Each row below holds a small network's activations on one input, seen along a few directions.
Each table varies a few parts of the input and shows all the possible inputs, shuffled.
Descriptions start from the smaller parts, as in this example, which fits no table here: one of 8 places around a ring, together with either a single point or one of 11 places along a line or (one of 2 separate values, together with one of 6 places along a line).
Shared parts are said once, and a part with two or three values counts as separate values.

Other details of the inputs shift rows strongly along two fixed directions, in all tables alike. That doesn't count.

A family of inputs:
row 1: [-40   5 -28 -18 -55 -21  25 -18   0 -50  -1  -7 -39]
row 2: [ 12  -4  12  15   7  23   6 -12 -18  18 -19  14  14]
row 3: [-33   6 -37   0 -46 -41  10   2  -3 -35  -2   2 -21]
row 4: [-33   5 -27  -7 -61 -13  24 -16 -10 -40  14  -8 -28]
row 5: [-37   5 -33 -16 -38 -39   4   4   5 -34  -5   1 -33]
row 6: [-43   4 -38 -21 -43 -44   8   0  -2 -37   0  -5 -39]
row 7: [ 32  -1  22  -5  29   2  -3   7  57 -45  63 -62  32]
row 8: [  6  -5  16   2  19  26   8  -7 -20  19 -16  23  -1]
row 9: [ 32  -1  24   2  19  22  -9   6  37  -8  47 -35  27]
row 10: [ 33  -1  24   1  28  11  -6  11  53 -30  45 -39  28]
row 11: [  5   0   4   7  13   7 -13   5 -17  44 -32  29   1]
row 12: [  7   1   7   1  15   9 -16   5 -13  43 -15  16   2]
row 13: [ 31  -1  15   7  11   5   0   6  41 -40  74 -56  38]
row 14: [ 13  -3  13  14   6  23   4  -9  -9  17 -24  16  12]
row 15: [ 12  -2  14   8   5  28   1  -8  -6  23 -21  17   5]
row 16: [ -1   2  -6   6   2 -10  -3   3 -15  12   6   0   6]
row 17: [  2   2   0   2   4  -1  -9   4 -15  26   2   4   2]
row 18: [ -6  -3   0  -3  19  -1  -4  10 -24  24 -15  27  -8]
row 19: [  0  -6   5  -4  31   2 -10   1 -24  41 -42  23  -2]
row 20: [  0   0  -4  12   6  -6  -4   2 -20  23 -17  16   6]
row 21: [  8  -2  16   0  14  25   0  -9  -2  20 -28  14   0]
row 22: [  0  -2   0  -3  16  -9 -11  13   6   9 -12  10  -1]
Each input here is: one of 2 separate values, together with either a single point or one of 4 places along a line or one of 6 places around a ring.
Q: Changing only the choice among 2 separate values turns row 6 into row 1. The same change can be made to row 17. Which row results?
A: row 4
Q: Which other rows does row 8 become when the choice among 2 separate values takes its other values? List them by row number.
A: row 18

A family of inputs:
row 23: [  1  -5  16  -1  22  30  -1 -13 -30  52 -72  47 -12]
row 24: [-25   0 -12 -10 -22  -4  21 -14 -17 -18 -21  13 -27]
row 25: [ -9   3  -9   0  -4 -14 -10   6 -11  21 -19  14  -9]
row 26: [  4   0  -2   1  17 -19 -18  21  18   7   4  -2   7]
row 27: [-22  -5 -11 -10 -11 -10  15  -6  -7 -23 -27  16 -23]
row 28: [ 15  -2  20  -2  23  25  -3  -7   2  22 -19   7   5]
row 29: [ -6  -4   4   4  22  10   1  -6 -43  42 -50  42  -7]
row 30: [ -4  -7  11  -5   8  32  10 -17 -33  31 -33  25 -11]
row 31: [-16   4 -22  -6 -28 -31   3   7   2 -31  41 -24  -8]
row 32: [ -6   0  -4  -1   6  -6   3   0 -14   1  -6   8  -4]
row 33: [ -6  -1   1   3  12   6   4  -7 -35  29 -31  29  -6]
row 34: [ -4  -3   7  -5   9  14  10 -10 -17  10 -30  20 -10]
row 35: [ 29  -6  35   2  44  43 -12  -7  -5  51 -28  14  15]
row 36: [ -3   2 -23  19 -34 -25  11   3   6 -39  31 -19  15]
row 37: [-13   2  -9 -12 -21  -9  10  -7  15 -33   4 -11 -16]
row 38: [ 26  -6  32   3  45  38  -3  -6 -10  38 -20  12  16]
row 39: [ -9   4  -9 -12 -27 -11   0   0  24 -29  26 -23 -11]
row 40: [ -4  -1   6  -5   5  13   3 -10  -9  16 -36  21 -12]
row 41: [-16   5 -18  -6 -28 -23  -5   4   5 -14  23 -16 -12]
row 42: [ 41  -1  30  -3  33  21 -24  14  50   0  55 -46  34]
row 43: [ -5   3  -2   3 -35  10  26 -14   8 -44  35 -20  -3]
row 44: [ -6   1  -8   3   3  -9  -5   4 -27  24 -15  18  -3]
row 45: [ -2   0  -2   2  12  -4 -13   8 -16  39 -32  23  -4]
row 46: [ -7   0  -8   3   6  -7  -5   4 -30  30 -25  24  -5]
row 47: [-13   3 -20   9 -43 -10  15  -6 -18 -17  23   1  -4]
row 48: [-20   1 -16  -4  -7 -21   8   2 -10 -18  -7   9 -13]
row 49: [ 41  -7  40  10  65  38 -18   5  -8  55   5   0  36]
row 50: [-26   3 -21  -5 -34 -14  -1  -5 -19   7  -6   9 -23]
row 51: [ 29  -5  26  22  18  32   9 -11   2   4  -6  -1  33]
row 52: [  2   0  -1  20 -16  22   5 -15 -20  27 -53  32   4]
row 53: [-20  -1 -13 -12 -16 -17   9  -1  16 -35 -11   1 -21]
row 54: [-39   5 -33 -10 -45 -31  22  -9 -18 -39   9  -1 -31]
row 55: [-16  -4  -7   0   9  -8   3   1 -26  11 -36  30 -13]
row 56: [-18   6 -12   0 -53   6  25 -19   2 -38  10  -6 -19]
row 57: [ -5   0  -8   3  10 -11  -7   8 -25  26 -22  22  -3]
row 58: [-23   6 -26  -5 -30 -32  -1   4   1 -17   6  -5 -19]
row 59: [-11   2 -13   1  -7 -15  -1   4 -22  11  -3  10  -5]
row 60: [  6   2   5   5  14   3 -16   4 -12  40 -17  13   4]
row 61: [-13   2  -7 -13 -26  -4  11  -8  17 -36  21 -20 -15]
row 62: [-18   1  -6 -13 -26   6  11 -13  -2 -14   0  -2 -21]
row 63: [ -4  -4   9  -5   6  23  11 -15 -26  20 -32  22 -11]
row 64: [-31   6 -23 -13 -40 -12   9 -11 -11  -9 -29  17 -34]
row 65: [-16   5 -15 -10 -25 -14   3  -2  11 -19  -4  -2 -19]
row 66: [ 15   1  -2   1  22 -28 -16  28  32 -22  48 -32  23]
row 67: [-16  -2 -10 -12 -12 -16  14  -2  14 -45   6  -9 -15]
row 68: [  4  -2  12   0  20  23 -10  -5 -23  57 -63  42  -7]
row 69: [ 32   0  15   4  33  -6 -20  22  29  -4  61 -41  36]
row 70: [-28   9 -30   0 -67 -27  32 -10   9 -79  61 -29 -15]
row 71: [ 45  -4  26  29  34  16  -4   5  24  -7  40 -29  57]
row 72: [ 22   0  18   7  33  15 -23   7  -6  53  -9   8  17]
row 73: [ 15  -1   8  -6  20  -5 -15  15  38  -8  11 -16  11]
row 74: [-23   4 -24  -5 -20 -35  -4  11   4 -12  -4   4 -18]
row 75: [ 15  -4  18  -5  19  21   3  -4   8  -3  19 -16  10]
row 76: [-18   0 -11  -6 -16  -6  10  -6 -18  -8  12   0 -12]
row 77: [-28   5 -27  -8 -35 -32  18  -3  -2 -48  25 -15 -20]
row 78: [  7   3 -12  21 -24 -16   0   4  20 -24  27 -22  20]
row 79: [ 47   2  32  14  20  34 -14   7  42   3  47 -34  41]
row 80: [  5   0   6  -4  13   6  -9   4   5  19 -24  13  -1]
row 81: [-32   5 -34 -11 -49 -38  10   4  -2 -44  43 -22 -21]
row 82: [ 67  -1  42  24  47  29 -29  20  50  15  76 -50  65]
row 83: [  4  -4  10  -5  17   9  -2  -1   6   7 -26  13  -4]
row 84: [ -5  -3  -3   6  23  -3 -11   8 -38  48 -49  43  -4]
row 85: [ 36   1  23  -3  28   9 -21  15  53 -10  50 -45  30]
row 86: [ -3  -5   7  -4  12  13   9  -9 -17  10 -34  22  -9]
row 87: [ 42  -3  26  -2  50  -2 -27  30  73 -19  51 -47  39]
row 88: [ 44  -3  28  21  22  26  -3   0  42 -17  28 -33  46]
Q: What do these inputs look like to the network?
A: one of 6 places around a ring, together with either one of 2 separate values or one of 9 places along a line
Q: Changing only the place on the ring of 6 turns row 50 into row 42. The same change can be made to row 72. Which row results?
A: row 85
Q: Changing only the place on the ring of 6 turns row 32 into row 68. The same change can be made to row 33. Which row results?
A: row 65
Q: Which other rows does row 45 become when the place on the ring of 6 takes its other values? List them by row number.
A: row 23, row 29, row 57, row 80, row 86
Q: A walk changes only the place on the line of 9. It starts at row 81 and steps to row 31. List the rest of the walk in order.
A: row 69, row 59, row 44, row 46, row 57, row 66, row 84
Q: A walk changes only the place on the ring of 6. It starts at row 73 and steps to row 83. List the rest of the walk in order.
A: row 67, row 48, row 66, row 74
Q: Which other rows does row 43 become when the choice among 2 separate values takes its other values? List them by row number.
A: row 51

A family of inputs:
row 89: [ 14  -1   6  -9  19  -6  -2  10  31 -33  56 -44  13]
row 90: [-67  10 -53 -37 -63 -58   9   7 -10 -42  -2   4 -65]
row 91: [ -1   1 -14   6 -13 -19   0  10  21 -28  15 -15   4]
row 92: [ 16  -4  36 -15  10  36  13 -17  52 -52  29 -43   6]
row 93: [ 21  -8  29   5  14  47  14 -19  18   2 -43  14  10]
row 94: [  6  -5  13  -8  37  15 -14   3 -16  43 -21  21  -2]
row 95: [-30   5 -19 -11 -36 -15  16  -5 -10 -29  16  -2 -28]
row 96: [  2   3 -15  18 -39  -4   6  -4   6 -27  29 -18  14]
row 97: [-28   4 -28  -5 -20 -35  -9   6 -16  15 -46  28 -31]
row 98: [ 26   2  13 -17  41 -19 -22  29  57 -29  74 -59  26]
row 99: [ 17  -6  23  -5  43  22 -12   4 -15  41 -16  12   7]
row 100: [ 14   6  -3  12 -10 -15   1   8  27 -36  43 -27  22]
row 101: [-24   3 -28  -1 -26 -38   3   6   9 -32  -3   1 -16]
row 102: [-39   4 -30   5 -49 -21  20 -11 -36  -7 -44  39 -31]
row 103: [ 10  -2  18   5  19  27   1 -10 -32  41 -14  19   3]
row 104: [ -3  -5  -2   7   7   0  -3   1 -20  28 -46  29  -1]
row 105: [  5   3   0  21 -10  17   3  -9 -28  30 -25  26  11]
row 106: [ 28  -1  26  11  28  34  -1  -8 -18  39  12  -2  23]
row 107: [ 24  -2  11   7  44  -7 -25  18  17  27  -8  -1  25]
row 108: [ 10  -6  18  12   4  39   2 -18 -38  49  -7  16  10]
Q: What do these inputs look like to the network?
A: one of 2 separate values, together with either a single point or one of 9 places along a line
Q: Changing only the choice among 2 separate values turns row 99 into row 104. The same change can be made to row 90. Which row results?
A: row 97
Q: Which other rows does row 107 become when the choice among 2 separate values takes its other values? List them by row number.
A: row 98
Q: Which other rows does row 103 become when the choice among 2 separate values takes its other values? List them by row number.
A: row 100
